A small network was shown many inputs. Here are its activations along a few directions, one row for each input.
Each table varies a few parts of the input and shows all the possible inputs, shuffled.
Descriptions start from the smaller parts, as in this example, which fits no table here: one of 2 separate values, together with either a single point or one of 9 places along a line or (one of 4 places along a line, together with one of 5 places around a ring).
Shared parts are said once, and a part with two or three values counts as separate values.

Other details of the inputs vary at random and push rows far along two fixed directions, the same in every table; ignore that.

Rows:
r1: [-10  36  -9 -15 -27   1   4 -33  15  19   1 -14  -5   9]
r2: [ -9   2  24  -4   8 -14  -5   4   5 -15   3  -4  -1  -5]
r3: [  2  -5 -15  15  -7   5 -12   3  18  -9  -2  22  17  -4]
r4: [ 13 -32   1  11   8   0  -4   3  -4   3  -4   7  10  -6]
r5: [-11  21   0   9  -1 -10 -14   6   0 -35  17  16  -2 -21]
r6: [ 6 -8  0 -5  5  9  7 12  0  9 -9  3 -4 10]
r7: [ 15 -23 -11   8   9  12   4  17 -21   7  -4   4  -7  -3]
r8: [-15  26  54  -7  19 -30 -29  23 -38 -32  14 -19 -39 -33]
r9: [ -6   2  21  -4   9 -17   1   4   4 -14   5  -1  -2 -10]
r10: [  4 -14 -19  24   6  11 -16  19   4 -17  -1  28  13  -4]
r11: [  8 -19   0   6   1  -1  -7 -10  10  12  -2   3  10   2]
r12: [-23  36  47  -5  20 -25 -28  26 -47 -42  21 -21 -41 -29]
r13: [-18  18  25   1   3 -13 -21  -2  -9 -22   8 -15  -6 -11]
r14: [  7   9  -9 -13 -13   7  12 -16  14  27  -7  -1   2  13]
r15: [  4 -19  -2   8  -3   7  -8  -5   4   5  -8  -1  15   5]
r16: [  6 -10  -8  15  -2  -1 -11   4  16 -10   0  24  13 -10]
r17: [-17  40  -1 -13 -28 -14   7 -46  22   4  15 -15   2  -3]
r18: [-15  23  -5 -10 -28  -3  12 -34  26   1  -5 -14  14  10]
r19: [ -3 -11 -10   4   5  10   5   6  10  -3  -6   4  13  15]
r20: [-14  46   5 -22 -30  -8   1 -38  18  16   3 -19  -7   3]
r21: [  1   8 -14 -10 -22  13  13 -16  14  19 -15  -8   7  18]
r22: [-10  23  -9  -9 -30  -5  13 -42  20   4   5 -13  11   2]
r23: [  9 -30  -3  15  11   7 -16   8  -3   7  -4   7  11   6]
r24: [  7 -22 -11   5   0   2  16  -1   2  -1  -3   4  12   1]
r25: [ -5  13  12  -7   3  -8   7  11 -19 -13   5  -9 -19 -10]
r26: [  8 -14   0   4  -1  -7  -3 -14  11  11   2   3   6  -6]
r27: [  6 -10  -9   4  17  17  -4  25 -17   7  -6   7  -4  13]
r28: [ -3  -7   0   1  -6   2   0  -6  10  -1 -10  -5  14   9]
r29: [ 11 -13  -1   1   4   6  -7   3  -5  17  -6   2  -7   3]
r30: [-10  29  44 -11  21 -27 -18  21 -27 -21  16 -11 -34 -24]
r31: [ -4   7   1  -9 -24  -6  13 -32  27   8  -8  -9  16   6]
r32: [ -8  15  31  -6  13 -26 -11   2  -3 -15  15  -5  -9 -19]
r33: [  7 -21   2   6  -4   1  -4 -10   7   6  -7   0  13   1]
r34: [  7 -18   1   2   8  -1  -1  -1   9  10  -3   6  13   6]
r35: [ 15 -17 -12   5  19  11   8  24 -19   8   1  10  -8   1]
r36: [  4 -24 -14  10  15  11   9  18  -3  -8  -1  11   9   9]
r37: [ 11 -12  -3  -2   0   5  10   7  -5  11 -11   0  -5   2]
r38: [-14   8  21  -3   7  -9  -9   7   3 -18   2  -7   0  -1]
r39: [  6  -4 -13  -3   4   9  21  12  -5   6  -1   5  -7   4]
r40: [  5   2 -19  -6 -12   0  21 -25  22  15   4   2  15   5]
r41: [  6 -30 -13  13  10  11   8  13  -8  -7  -5   8  11   8]
r42: [ 18 -25  -3   8  15   6  -7  17 -14  14  -4   8 -11  -4]
r43: [  2  14 -11 -12 -13  11   8 -13  12  23  -7  -3   4  17]
r44: [  9 -20  -3   7   7  16 -11  16 -16   9 -12   1  -2   6]
r45: [  4  -6 -17   1  -2  15  15   8 -11   5  -7   0  -3  11]
r46: [ 14 -26   1   7  10  11  -8  16 -17  10 -11   3  -5   2]
r47: [-15  36  -3 -20 -27 -14  26 -38  30   0   9 -11   6  -2]
r48: [-10  12  10  -1  10 -10  -4   3  -7 -16  14  -2  -3  -5]
r49: [  0  -1 -12  -2  -4  15   6   6  -6   7 -12  -4  -1  15]
r50: [  7  -6 -17   6   2  12   2   4 -12  12   2   4  -8   6]
r51: [ -7  25  -4 -17 -19   7  13 -15  17  12  -7  -8   1  15]
r52: [  8 -24  -2   4   0  -2   9  -2   8   4  -8   4  13   0]
r53: [-14  37 -10 -20 -25   6  18 -24  20  10  -4 -12  -1  16]
r54: [ -3   0  11   2   1 -13  -3  -4  -8 -13   9  -7  -2 -15]
r55: [ -5  10  22  -7   2  -7  -6   9 -12  -7  -3 -11 -16  -4]
r56: [  7 -27 -10  17  13  10 -13   9  -5   4  -2   8   9   8]
r57: [ 12 -27  -9  13  13   1  -3   5  -6   3   6   9   4  -5]
r58: [  6 -24   0   9  17   7 -10  16  -3   2  -4   8  13   9]
r59: [  8   1 -11  -1  -3   3   5  -4  -7  14   4   0 -11  -3]
r60: [-12  27  12   4   0 -22 -14   5  -1 -38  23  12  -9 -33]
r61: [  1   0 -17  -2   3  14  17  13  -7   4  -2   4  -5  12]
r62: [-11  21  29   6   8 -30 -25  13  -4 -40  18  10 -14 -38]
r63: [  4 -21  -9  11  17  11  -7  15  -3   1  -3  10  12  12]
r64: [ 10 -12 -15   6  17  15   5  23 -20   5   0   9  -6   9]
r65: [  2  -4 -11   2  -3  16  -3   4 -10  10  -9  -3  -1   9]
r66: [ -9  42   2 -26 -27  -8  24 -31  25  15   1 -13  -7   1]
Description of these inputs: one of 6 places around a ring, together with either a single point or (one of 2 separate values, together with one of 5 places around a ring).
The inputs of r41 and r28 match in every part but the place on the ring of 6. If r36 is changed in the same way as r41 into r28, which row does it become?
> r38
The inputs of r46 and r65 match in every part but the place on the ring of 6. If r29 is changed in the same way as r46 into r65, which row does it become?
> r1
Change only the place on the ring of 6 in r66. List by row number the other rows that result.
> r6, r39, r51, r53, r61
Change only the choice among 2 separate values in r64. List by row number the other rows that result.
> r48
Change only the place on the ring of 5 in r33. List by row number the other rows that result.
> r2, r11, r31, r34

Rows:
r67: [  5 -16  -7  14  11  10 -11  23 -10  -7  -7   9   1   0]
r68: [  7   6 -22 -10 -24  10  23 -28   4  23  -4 -11  -1   9]
r69: [  4 -21  -8  15  16   5  -7  18  -9 -11   5  12   7   3]
r70: [ -3  19 -20 -13 -36   3  20 -45  16  19   0 -18   6   4]
r71: [ 11 -23   6   4  14   8  -1  22 -15   4  -9   4  -1   6]
r72: [  1 -13  -4   8   7   0   4   6   5 -13   2   8   6   0]
r73: [  7  -4 -20  -7  -8  14  16 -16  12  29 -11  -4  11  25]
r74: [  7 -15  -3   5  14   9   3  25 -16  -5  -7  10  -2   4]
r75: [ -8  18   3  -4 -12 -11   4 -16  13 -13   5   0   7  -9]
r76: [ 5 -2  7 -5  1 -7  6 -2  3  6  0  1  2 -5]
r77: [-21  32  31  -9  -2 -15 -24  -6  -6 -16   9 -19 -14 -13]
r78: [-4 -4 -8  8  8  9 -2  9 -6 -7  0  1  7  8]
r79: [ 13 -13 -11   8  10   3  -3  19  -7   2   0  16  -2  -7]
r80: [  0   0  -8   1   7  10   5  13 -11   0   0   3  -3  12]
r81: [-20  34  48  -6   2 -35 -30  -1  -8 -31  15 -13 -21 -27]
r82: [ 1  0 -9  3  2 12 -2 13 -9  3 -2  7 -6  7]
r83: [  6   8 -27  -5 -19  10  14 -20  21  21   2  10   9   5]
r84: [-15  24  24  -2  -5 -25  -9 -14 -16 -20  17 -18 -18 -24]
r85: [-1 -6 -4 -1  7  7 11 14 -5 -4 -5  3 -6  8]
r86: [  5   4 -25   3 -22   5   9 -23  27  11  -5  10  15   5]
r87: [ 2  1  0 -5  6 -4  1 -4  2  9  3 -2  1  2]
r88: [  0   5 -10 -14 -19   6  24 -23  22  23 -11 -10   5  19]
r89: [ 4 -1 -8  3  2  7 -1 14 -7  2 -6  7 -6  3]
r90: [  9 -25   2  11  11   9 -16  20  -9   2 -10   4   2   1]
r91: [  1 -21   5   5   7  -5   0   3   5  -4  -1   1   7   1]
r92: [ -5  -6   7  -3  -1  -2   3  -2   4   0  -5 -11   5   5]
r93: [  8 -20  -5   7  18   2   5  24  -6  -7   2  11  -3  -3]
r94: [ 0 -7 -3  5  4  7  2  9 -3 -9 -5  5  8  0]
r95: [ -6   1   2  -2   2   0  -5  -4  -1   3  -3 -11   7   9]
r96: [-14  18   6   2  -3  -1 -13   2  -4 -13   5  -5  -6  -5]
r97: [  6 -20  -8  17  12   7 -14  17  -8 -10   3  15   3  -2]
r98: [ 13 -20   4   8  13  10 -10  23 -13   7 -10   6  -8   5]
r99: [  6 -18   7   5   4  -4  -3   1   1  -3  -2   6  11  -3]
r100: [ 8  1  4 -1 -1 -4 -4 -3  5 10 -1  4 -4 -6]
r101: [-12  21  19 -13 -14 -11  -1 -17   7  -6   1 -16   4  -4]
r102: [  1 -21  -3  10  16   9   0  22  -8 -13  -5   6   3   4]
r103: [-21  29  32  -8   3 -27 -16 -11  -3 -20  15 -17  -8 -13]
r104: [ -5  18  12  -8   3 -15   1   4  -3 -14   9   0  -7 -17]
r105: [-11  20  13  -6 -12 -12 -12 -23  12  -2   7  -6  -2  -8]
r106: [  4  14 -20 -14 -29  14  14 -35  26  34  -9  -5   7  19]
r107: [  9 -11  -5   7   5   1   8   1 -15   7   4   0  -8 -10]
r108: [  9 -28   3   6  20   0   2  20  -6   3  -3   6  -2  -1]
r109: [  5   8 -26  -6 -16   9  21 -19  21  18   4   6  12  10]
r110: [-12  32  28 -11   2 -19 -15  -8  -3  -8  14 -10 -19 -18]
The inputs of r105 and r77 match in every part but one. If r86 is changed in the same way as r105 into r77, which row does it become?
> r67
What is each input in this table made of?
> one of 4 separate values, together with either a single point or (one of 2 separate values, together with one of 5 places around a ring)
Which other rows agree with r71 in the choice among 4 separate values? List them by row number.
> r68, r73, r74, r80, r82, r85, r88, r89, r98, r106
Change only the choice among 2 separate values in r81. List by row number the other rows that result.
> r86
Change only the place on the ring of 5 in r72. List by row number the other rows that result.
> r69, r75, r86, r97

Rows:
r111: [  5  -8 -16  -1  -2  16   9   1   9  14 -10   7  10  20]
r112: [ -4  19  -7 -12 -29  -1  10 -40  19  20  -4 -16   9   8]
r113: [  0  -7 -22   2 -26   1  15 -37  38  11  -4   5  31   7]
r114: [  5 -10 -13   8  11  15  -2  22 -14  -1  -3   9  -5   5]
r115: [-27  49  22 -20 -19 -18  -1 -26   4 -12  10 -28 -12  -4]
r116: [-18  49  21 -23 -18 -25  13 -21   4 -11  14 -19 -19 -15]
r117: [  8 -22  -1   9   9   9 -12  13 -12   4  -8   2   2   4]
r118: [ -3  -4  18   5  32  -3 -16  44 -31 -23   6   4 -19  -7]
r119: [ 12 -20  -7   2   4  10   6   8   5  11 -13   8   7   9]
r120: [ -2   0  23   8  25  -7 -26  36 -35 -22   8   1 -23 -18]
r121: [ 12 -22   2   8  14   4 -12  13  -7   8  -3   8  -2   0]
r122: [  9 -19   2   2   4  -2  -1  -6   0  13  -2  -3   3   1]
r123: [-17  26  17 -15  -7 -12   5 -15   5  -6   4 -20  -3   2]
r124: [  4 -14 -13   5   1  16   1   6  -2   7  -9   2   6  15]
r125: [  1 -16  -5  13  -1  -1  -7  -3  16 -10   0  12  20  -2]
r126: [ 12   1 -25  -5 -21   8  16 -28  24  33  -5   4  10   8]
r127: [  4   2 -34  -3 -23  23  17 -20  22  26 -13   5  15  24]
r128: [-16  35  36 -15  -7 -28 -14 -19   2  -8  13 -21 -15 -17]
r129: [  9 -28   6   5  14   4  -1  17  -7   2 -10   3   3   3]
r130: [  9 -13  -9   8   8   9   0  15 -18   1   0   6  -7  -3]
r131: [-36  54  60 -19  10 -36 -23   8 -18 -41  19 -29 -29 -21]
r132: [  6 -16 -10  16   9   0  -8  13   4 -14   5  21  11  -9]
r133: [  3  -6 -15  10  -2  -3   6  -3   8 -11   8  15  11  -9]
r134: [ 10 -14 -19  -7 -19  10  27 -27  25  28 -14  -4  19  17]
r135: [ 13 -17  -4   6  12   2   2  11 -13   6   4   7  -7  -6]
r136: [ 13 -22  -6   6  14   8   3  22  -9   4  -6  12  -3   1]
r137: [-17  57   2 -24 -45 -10   7 -53  31  14   2 -20   0   2]
r138: [  4 -21  -5  19  10   1 -14  13   7 -14   0  21  16  -5]
r139: [  8 -17 -13   5  15  13  10  23 -16   0  -2   9  -3   6]
r140: [ -7   5  16   6  25  -4 -12  36 -38 -28  11  -1 -25 -14]
What is each input in this table made of?
> one of 5 places along a line, together with either a single point or one of 5 places around a ring
The inputs of r116 and r136 match in every part but the place on the line of 5. If r135 is changed in the same way as r116 into r136, which row does it become?
> r126
Which other rows agree with r138 in the place on the line of 5? List them by row number.
> r111, r119, r121, r127, r137
A walk changes only the place on the ring of 5. It starts at r128 and steps to r129. List the rest of the walk in order.
> r131, r124, r117

Rows:
r141: [ -8  15  12  -1   5  -6 -10  12 -21 -14   7  -7 -16  -9]
r142: [-11  50  -2 -25 -33  -6  16 -37  19  17   4 -15  -9   1]
r143: [  2   6   0 -10  -3   1  15  -4   2  11  -3  -5  -5   3]
r144: [ -8   4  21   7  26  -7 -23  34 -32 -28  11   1 -19 -13]
r145: [-10  45  -7 -14 -36 -14  12 -47  32   7  12  -6   2 -11]
r146: [  6 -13 -10   1  -9  10   5 -13   7  17  -8  -4   8  11]
r147: [-10   4  21   9  24  -7 -26  35 -24 -34   8   5 -16 -14]
r148: [ 15 -31 -21  10   5  17  14   9  -4  12 -12   7  11  13]
r149: [ 12 -16 -11  -4  -4  12   6  -5   5  25 -11  -1   4  13]
r150: [ 13 -35 -18  13   7  18   1   6   3  17 -12   9  17  16]
r151: [-3  1 -4 -3 -1  1 10 -4  5  0  1 -1  4  5]
r152: [ 15 -25 -18   8   0   4  13  -2  11   9  -1  14  15   1]
r153: [-16  31  33 -10  -7 -31 -16 -19   5 -18  14 -13  -9 -24]
r154: [  9 -32 -19  10   8  15   7  16   5   2 -10  16  17  12]
r155: [ -7  -3  25   8  17  -8 -24  21 -12 -22   1  -1  -3  -7]
What is each input in this table made of?
> one of 3 separate values, together with either a single point or one of 4 places along a line
The inputs of r145 and r152 match in every part but the choice among 3 separate values. If r144 is changed in the same way as r145 into r152, which row does it become?
> r151
Which other rows agree with r146 in the choice among 3 separate values? List them by row number.
> r149, r150, r153, r155
A walk changes only the place on the line of 4. It starts at r147 and steps to r144. List the rest of the walk in order.
> r141, r142
